These are the activations of a small neural network, seen along a few directions. Each row is one input.
In each table, some parts of the input vary, and every possible input appears once, in random order.
A made-up example of a description, with smaller parts first: values(3) and (point or ring(11) or (line(4) and ring(5))).
Shared parts are said once, and a part with two or three values counts as separate values.
(in the rows, 100 means zero)

Other details of the inputs vary at random and push rows far along two fixed directions, the same in every table; ignore that.

Rows:
r1: [ 98,  98,  87, 114,  96, 116, 105, 114,  89,  95,  89, 112, 111,  92, 111]
r2: [ 82, 100,  99,  95, 111,  75,  78,  90, 128, 126, 106, 113,  77,  69,  74]
r3: [ 98,  88, 118,  87, 116,  67,  81,  90, 129, 114, 100,  94,  73,  75,  77]
r4: [ 93,  94, 104,  84, 112,  57,  76,  81, 123,  87, 112,  99,  67,  92,  89]
r5: [109,  98,  98, 102,  86, 114, 109,  95, 108, 101, 110,  88, 116, 110, 100]
r6: [108,  90, 113,  87, 106, 112, 122, 103,  82, 112,  91,  79, 116, 129,  95]
r7: [ 79,  99, 108,  68, 105,  80, 120,  92,  77,  98,  99,  88,  86, 152,  66]
r8: [143,  85, 110, 115,  83, 140,  98,  93, 111,  93, 108,  66, 150,  98, 130]
r9: [108, 134, 112, 120, 107,  93,  81,  97, 126,  97, 136, 112, 111,  19, 103]
r10: [119,  82, 113, 112, 106,  84,  71, 105, 134,  88,  93, 100,  89,  48, 117]
r11: [123,  93,  99, 127,  96, 126,  79, 104, 116, 110,  99, 111, 115,  55, 110]
r12: [ 77, 107,  96,  89, 112,  51,  86, 103, 120,  95, 101, 117,  60, 100,  90]
r13: [ 79, 105,  93,  79, 108,  55,  84,  88, 121,  96, 116, 111,  61, 101,  83]
r14: [126,  80, 122, 111, 108,  92,  68,  99, 132, 103,  97,  99,  88,  47, 103]
r15: [136,  89,  94, 130,  83, 140, 111, 119, 104,  88,  88,  95, 139,  81, 138]
r16: [ 93, 109,  89, 109,  90, 125, 114, 113,  78,  98,  83, 112, 115, 104, 115]
r17: [ 73, 112,  77,  85,  99,  88, 111,  92,  73,  96, 108, 108,  89, 139,  82]
r18: [116,  93, 106, 107,  97, 120, 110, 114,  95, 108,  92, 104, 108,  96, 101]
r19: [120,  91, 105, 119, 107,  79,  65,  93, 140,  81, 102,  96,  88,  60, 121]
r20: [ 75, 107,  91,  88,  96,  88, 103,  89,  92, 109, 110, 105,  93, 121,  73]
r21: [ 77, 103, 105,  75, 118,  72, 117, 109,  72,  87,  91,  98,  79, 155,  93]
r22: [ 98, 112,  90, 107,  78, 134, 108,  90,  93, 106, 109,  92, 123, 111, 105]
r23: [ 75, 119,  86, 103,  98,  93,  98, 101,  92,  96,  97, 114,  85, 111, 107]
r24: [113,  88, 118,  91, 106, 120, 125, 115,  63, 104,  84,  90, 115, 134, 100]
r25: [129,  83, 107, 113,  95, 137, 120, 120,  79,  84,  85,  82, 136, 110, 135]
r26: [ 77, 115,  88,  93,  98,  68,  68,  78, 124, 101, 116, 117,  70,  78,  96]
r27: [ 97, 110,  93, 104,  89, 132, 119,  98,  86, 121,  95,  97, 120, 109,  97]
r28: [ 72, 112, 102,  87, 104, 104, 115, 106,  70, 118,  86, 123,  85, 120,  78]
r29: [ 92, 102,  97,  85,  99, 117, 146, 109,  68, 117,  90,  92, 111, 149,  79]
r30: [143,  86,  99, 118,  87, 136,  98,  92, 105,  80, 111,  71, 140,  98, 143]
r31: [ 70, 114,  80,  96, 105,  85, 113, 107,  72,  93,  96, 114,  84, 137,  90]
Description of these inputs: point or (line(5) and ring(6)).
Start at r20 and move only the ring(6) part, one step at a time. The first step leads to r2. Which rows follow, in order? -> r11, r1, r31, r17
Start at r6 and move only the line(5) part, one step at a time. The first step leads to r3. Which rows follow, in order? -> r29, r2, r27
Start at r19 and move only the ring(6) part, one step at a time. The first step leads to r4. Which rows follow, in order? -> r7, r3, r14, r10

Rows:
r32: [131,  90, 122, 112, 111,  83,  76,  98, 145,  83, 119,  78, 116,  47, 126]
r33: [ 85, 132,  86, 101,  85, 143, 149, 111,  42, 104, 107, 101, 146, 146, 107]
r34: [111, 102, 101, 113,  92, 124,  99,  79,  92,  95, 108,  71, 123, 108, 108]
r35: [ 73,  94,  88,  86, 104,  61,  58,  92, 142, 116, 100, 112,  57,  89,  98]
r36: [ 96,  95, 104,  86, 109, 100, 146, 127,  56,  83,  68,  88, 105, 172, 101]
r37: [ 67, 122,  97,  75, 105,  74, 103,  84,  95, 113, 115,  96,  77, 140,  78]
r38: [ 64, 134,  86,  87, 101,  92, 124, 110,  64, 103, 100, 124,  85, 126,  96]
r39: [122,  98,  84, 127,  99,  66,  56,  87, 169,  78, 126, 105,  83,  26, 121]
r40: [120, 100,  94, 105, 104, 119, 122, 106,  59,  73, 100,  90, 117, 137, 123]
r41: [135,  99,  88, 139,  88, 132,  80,  88, 110,  68, 105,  83, 132,  63, 155]
r42: [ 87, 110, 128,  77, 118,  93, 135, 113,  76, 114,  95,  90,  95, 122,  67]
r43: [111,  99, 109, 101,  76,  85,  31,  75, 176,  96, 126, 110,  85,  30, 125]
r44: [ 74, 114,  79,  93,  93, 106, 130, 109,  63,  93,  82, 107,  99, 175, 108]
r45: [134,  66, 102, 116, 103,  99,  52,  96, 142, 101,  99,  94,  94,  61, 122]
r46: [138,  85, 104, 117,  89, 176, 135, 106,  58, 115,  87,  87, 154, 125, 112]
r47: [109,  93,  89, 124,  92, 119,  89,  97,  96,  80,  83,  94, 113, 106, 129]
r48: [132,  80, 108, 124, 111,  73,  32,  94, 161,  87, 103, 110,  77,  36, 126]
r49: [124,  96, 119,  99, 101, 119, 135, 105,  80,  95,  99,  60, 130, 135, 104]
r50: [106, 113,  86, 118,  88, 118, 124, 106,  93,  96, 119, 104, 132,  88,  95]
r51: [129,  89, 115, 115, 115,  69,  38,  82, 157,  87, 134,  98,  94,  26, 120]
r52: [121,  89, 124, 120, 114,  74,  55, 117, 163, 100,  90, 116,  80,  12, 117]
r53: [ 24, 111,  99,  24, 103,  31, 132,  94,  70,  95, 103, 126,  31, 185,  23]
r54: [ 39, 126, 109,  61, 119,  71, 118,  91,  55, 120,  97, 110,  62, 140,  40]
r55: [142, 104,  83, 160,  66, 175,  98, 113, 109,  98,  92, 103, 159,  67, 164]
r56: [102,  98, 118,  89, 127,  37,  67, 101, 146,  81, 106, 100,  59,  53, 107]
r57: [108,  92, 108,  97,  74, 118,  78,  81, 106,  82, 104,  92, 111,  87, 116]
r58: [143,  91,  96, 139,  83, 182, 139, 127,  46,  89,  77,  98, 160, 129, 137]
r59: [ 84, 127, 101,  98,  95, 108, 101,  93,  99, 124, 113, 105, 100,  97,  87]
r60: [175,  69, 111, 134,  83, 159, 106, 101, 123,  98,  90,  54, 166,  78, 150]
r61: [109,  76,  82, 111,  96,  74,  63,  93, 161, 103, 105, 102,  78,  61,  99]
r62: [100,  79, 103,  79, 105, 108, 141, 124,  65,  99,  69,  78, 107, 167,  97]
r63: [ 77,  90, 103,  79, 115,  57,  60,  70, 129, 114,  97, 101,  60,  85,  78]
r64: [ 49, 116,  98,  67, 119,  59, 109,  86,  66,  90, 107, 101,  77, 144,  71]
r65: [110, 108, 118, 100, 106, 121, 139, 122,  70,  94, 100,  88, 137, 106, 104]
r66: [ 32, 110,  80,  56, 121,  27, 129, 108,  74,  94,  86, 128,  33, 181,  40]
r67: [102, 107,  91, 106,  85, 138, 110,  96,  96, 129,  95, 104, 123, 103, 106]
r68: [112,  95,  91, 134,  95,  77,  56, 103, 168, 101, 106, 129,  79,  15, 105]
r69: [ 67, 126,  81,  81, 104,  78, 116,  99,  76,  88, 104, 109,  81, 146, 104]
r70: [ 53, 107, 100,  66, 110,  97, 128,  94,  49, 126,  77, 110,  82, 151,  55]
r71: [ 60, 120, 109,  84, 119,  55,  68,  88, 110, 105, 115, 122,  69,  57,  73]
r72: [113, 106, 103, 121,  96,  82,  64,  86, 165, 116, 129, 107,  88,  19,  82]
r73: [148,  85, 112, 119,  85, 183, 156, 120,  65, 110,  76,  69, 173, 121, 123]
r74: [109,  89,  78, 100,  86, 122, 138,  92,  85, 105,  96,  83, 123, 149,  88]
r75: [112, 105, 121, 105, 118,  71,  77, 115, 135,  91, 102, 110,  81,  29, 112]
r76: [141, 104, 102, 128,  87, 179, 143, 116,  42,  89, 107,  85, 178, 120, 128]
r77: [ 58,  90, 108,  62, 125,  66, 101, 115,  74, 123,  82, 128,  47, 130,  54]
r78: [ 44, 110,  89,  69, 105,  79, 109, 111,  81, 131,  85, 128,  61, 136,  70]
r79: [104,  98,  83, 105,  85, 138, 146, 104,  75, 119,  92,  99, 128, 131,  80]
r80: [119,  81, 126,  88,  94,  79,  45,  83, 144,  88, 119, 108,  77,  55, 105]
r81: [160,  86, 112, 133,  92, 138,  81,  85, 119,  94, 120,  68, 139,  73, 131]
r82: [ 93,  90,  90, 108,  89, 145, 117, 110,  63, 110,  74,  99, 119, 119, 105]
r83: [ 70, 119, 102,  94, 116,  60,  68,  94, 109,  95, 102, 127,  59,  53,  91]
r84: [ 56,  96, 136,  31, 117,  22,  93, 100, 108,  95,  98, 111,  34, 121,  53]
r85: [ 82,  81,  97,  92, 111,  58,  42,  84, 144, 106,  93, 105,  55,  64,  95]
r86: [106,  84, 109,  94, 101, 129, 138, 133,  70, 111,  69,  91, 118, 126,  99]
r87: [104, 115,  89, 112,  90, 110,  93,  89, 110,  91, 124,  91, 127,  97, 128]
r88: [100, 107,  79, 105,  91, 110, 141,  99,  75,  82, 118,  86, 130, 142,  97]
r89: [ 93, 103,  96, 120,  96, 116,  92, 106,  89,  96,  80, 116, 102,  85, 111]
r90: [ 58, 108,  91,  62, 107,  70, 107,  85,  92, 123,  96, 106,  68, 154,  72]
r91: [157,  76,  95, 121,  82, 179, 134,  98,  61,  98,  89,  65, 168, 147, 131]
r92: [160,  99,  99, 146,  86, 165, 106, 114,  83,  81, 103,  95, 154,  64, 152]
r93: [ 82,  88,  90,  99, 104,  62,  68, 103, 151, 121, 101, 127,  57,  49,  72]
r94: [118, 102,  87, 115,  84, 121, 127,  90,  96,  96, 116,  74, 127, 125,  95]
r95: [ 40, 120, 121,  42, 135,  48, 125, 101,  48, 124, 102, 121,  41, 160,  21]
r96: [113, 107,  90, 128,  98,  72,  61,  98, 160,  93, 122, 123,  81,   6, 109]
What do these inputs look like to the network? -> line(5) and (point or (values(2) and ring(6)))
Changing only the line(5) part turns r86 into r82. The same change can be made to r65. Which row results? -> r71
Which other rows does r90 become when the values(2) part takes its other values? List them by row number. -> r67
Start at r94 and move only the line(5) part, one step at a time. The first step leads to r37. Which rows follow, in order? -> r34, r81, r49
Start at r61 and move only the line(5) part, one step at a time. The first step leads to r35. Which rows follow, in order? -> r85, r45, r62
Which other rows does r33 become when the ring(6) part takes its other values? List them by row number. -> r38, r55, r59, r67, r78

Rows:
r97: [140,  80, 108, 114,  86, 137,  94,  93, 120, 106,  96,  66, 135,  92, 130]
r98: [ 80, 105,  98,  72, 101,  88, 145, 103,  64,  94, 105,  92,  99, 168,  68]
r99: [ 63, 121,  80,  86,  95, 108, 134, 115,  52, 100,  82, 119,  91, 159,  99]
r100: [142,  80,  89, 123,  83, 145, 107,  92,  88,  77,  95,  70, 138, 125, 138]
r101: [ 82,  84, 114,  64, 119,  88, 120, 103,  61, 113,  80,  96,  79, 155,  64]
r102: [156,  66, 109, 133,  96, 136,  96, 114, 123,  94,  81,  81, 134,  71, 135]
r103: [156,  92, 108, 137,  84, 137,  80, 106, 128,  74, 106,  82, 142,  54, 161]
r104: [144,  98, 109, 142,  93, 141,  74,  96, 122, 105, 114,  93, 139,  28, 129]
r105: [ 60, 110,  88,  84, 105,  91, 134, 122,  60, 114,  76, 129,  76, 141,  68]
r106: [107, 112,  95, 119,  99, 108,  94, 106, 103,  87, 104, 101, 117,  75, 133]
r107: [ 78, 105, 125,  67, 115,  43,  69,  87, 138, 113, 114, 104,  59,  73,  73]
r108: [ 90, 118,  87, 106,  98, 106, 113,  94,  70,  84, 110, 100, 110, 125, 102]
r109: [ 90,  93, 131,  77, 124,  53,  60,  90, 131, 108, 111, 113,  58,  54,  72]
r110: [ 76, 104,  83, 105,  99,  64,  44,  78, 144,  99, 114, 129,  61,  48,  96]
r111: [ 72, 116,  96,  84, 115,  95, 152, 124,  47, 101,  85, 112,  92, 144,  73]
r112: [ 74,  87, 115,  72, 128,  24,  49,  98, 145,  98,  93, 112,  36,  80,  91]
r113: [ 84, 104,  99,  79, 103,  91, 124,  94,  59,  77, 103,  95,  99, 153,  89]
r114: [ 99, 103,  92, 110,  88, 143, 114, 103,  70, 116,  91, 110, 118, 108,  98]
r115: [121,  91, 113, 106, 101, 114, 124, 122,  86,  90,  90,  93, 115, 105, 103]
r116: [140,  77,  92, 118,  84, 133, 113,  96, 109,  94, 100,  69, 136, 117, 120]
r117: [ 63, 114, 101,  85, 104,  56,  52,  83, 152, 129, 110, 126,  52,  51,  78]
r118: [ 83, 117, 113,  92, 113,  56,  57,  84, 153, 118, 122, 110,  68,  37,  86]
r119: [ 68, 115,  70,  88,  87, 108, 142, 103,  63, 111,  98, 112,  99, 161,  72]
r120: [134, 107,  84, 138,  81, 136, 108,  96, 113,  95, 121,  85, 145,  76, 123]
Changing only one part turns r104 into r114. The same change can be made to r118. Which row results? -> r117
What do these inputs look like to the network? -> line(4) and ring(6)
Which other rows does r116 become when the ring(6) part takes its other values? List them by row number. -> r97, r100, r101, r102, r112
Which other rows does r115 become when the line(4) part takes its other values? List them by row number. -> r102, r105, r111
Start at r103 and move only the ring(6) part, one step at a time. The first step leads to r115. Which rows follow, in order? -> r109, r107, r98, r113
